Each row has a name. Each question is about the rows just above it.

Fop: [ 71 136  95 105 119 138 137 110 138 124 108 119 105 133]
fikov: [ 95 105 118 138 137 110 138 124 108 126 116  95  91 119]
vafis: [133 138 108  50 146 119 139 124 108 126 116  95  91 119]
Is [106 119] printed in one of the named rows, side by side and in this order?
no
Go on from [ 95 105 119 138 137] to the end of its row.
[110 138 124 108 119 105 133]
Whose row is [ 95 105 118 138 137 110 138 124 108 126 116  95  91 119]?
fikov
Give the next 2 entries after [ 95 105 119 138 137 110 138 124 108].
[119 105]
The row with [ 71 136  95 105 119 138 137 110 138 124 108 119 105 133] is
Fop
[138 108  50] with +1 step of 1 on every entry:
[139 109  51]
[133 138 108  50 146 119 139 124 108 126 116  95  91 119] is in which row?
vafis

Finut: [144 143 133 127 131 134 129  58 102 136]
nepi: [144 143 134 133 131 134 124 126 122 136]
voso: [149 138 167  87 148 134  91  81 122 136]
kebe: [ 93 123  91 167 110 126 168 167 125 124]
vik: [121 125 130 125 131 134 131 113 122 132]
lopo: [144 145 117 143 123 134 134 129 122 136]
Pomi: [144 143 134 124 131 134 124 101 122 136]
tas: [144 143 134 124 131 134 124 113 122 136]
mepu: [ 87 147 134  96 141 134  92 111 122 136]
rilug: [148 144 134 124 131 134 124  57 104 136]
mirum: [144 140 134 124 131 134 124  63 115 136]
guvi: [119 109 134 118 131 129 122 159 146 126]
Right after [102] comes
[136]
Move every entry of [134  96] by +1 step of 1.
[135  97]
Give the next 2 entries after [ 87 148 134].
[91 81]
The entry that follows [146]:
[126]
Right after [127] comes
[131]
Move every entry of [144] by -1 step of 1.
[143]
Is [134 124] printed in one of the named rows, side by side and in this order?
yes

sakag: [116  94 135  89  69 116  94 114 127  94 163  90 143  85 195  72 104  69
  94 193 194 147 144]
zula: [ 61 171 111 144  88  88 168 170  92  96  76 133 149 155 128 105 139  66
 194 113  77 193 152]
kikuf: [173 165  84 113 157  81  67  72 131 194  91 162 103 102 171 181 182 143
  92 113  64 182 163]
vufa: [182  82 159 105  82  84 115  95  77 183 166 100 113 157  79  93 143 195
 162  76 159  97  66]
gasaz: [146 127 193 153  95 121 126 165 181 134 186 106 179 115 171 130 130 183
 101 179  91 183  81]
Namek: [151 104  73 162  64 144  73 113  96  75 135  70 116 104 190  78 180 161
 147 166 110  87 146]
After [126 165 181], its row goes on with
[134 186 106 179 115 171 130 130 183 101 179  91 183  81]
Whose row is [116  94 135  89  69 116  94 114 127  94 163  90 143  85 195  72 104  69
  94 193 194 147 144]?
sakag

Lari: [139  91 119 115 188 132 133 110 143 178 150 142 103 182 124 148 142 142
 164 109 126  91 144  70 117 141 175 185 164]
Rez: [133 101 119 119 182 127 133 112 139 173 157 147 111 187 120 146 152 144
 160 116 113  80 132  70 123 144 179 196 167]
vusog: [142  93 118 115 177 134 131 112 138 173 147 137 105 171 122 144 137 140
 160 111 130 108 146  75 115 136 171 169 157]
Kezat: [136  93 120 179 188 131 133 110 141 178 152 145 107 187 121 144 150 144
 162 111 121  86 137  70 119 142 175 185 164]
[136 171] with +1 step of 1 on every entry:
[137 172]
Does one of the named rows hold [115  75 146] side by side, in this order?
no
Whose row is [139  91 119 115 188 132 133 110 143 178 150 142 103 182 124 148 142 142
 164 109 126  91 144  70 117 141 175 185 164]?
Lari
Shift each entry of [142  93 118 115] by +1 times 1:
[143  94 119 116]

nav: [121 177 153 176  78]
Dul: [121 177 154 137 197]
Beke: [121 177  97 122 152]
After [154 137], its row goes on with
[197]
Whose row is [121 177  97 122 152]?
Beke
What comes right after [137] in the named rows?
[197]
What comes right after [154] in the named rows?
[137]
Shift each entry of [177  97 122] by +1 times 1:
[178  98 123]

keb: [139 117 119 205 112 122 168 144 197  64 127 134 117 118  91]
nepo: [ 71 105 104 145 130 135 132 144 197 133 127 134 137 122 118]
subag: [168  96 113 189  94 119 178 192 141 127 122  93 193 115  45]
niz: [174 125 100 121 118 134 155 119  79 120 118  65 118 118 113]
Move every entry of [144 197] by +1 step of 1.
[145 198]
After [118 118], its row goes on with
[113]
Go on from [144 197 133 127 134] to the end of its row.
[137 122 118]
What comes right after [65] in the named rows?
[118]
Among the named rows, does one hold [118 117 134] next to each other, in this order?
no
What are the next 2 entries after [130 135 132 144]?
[197 133]
Is [193 115  45] printed in one of the named rows, side by side and in this order?
yes

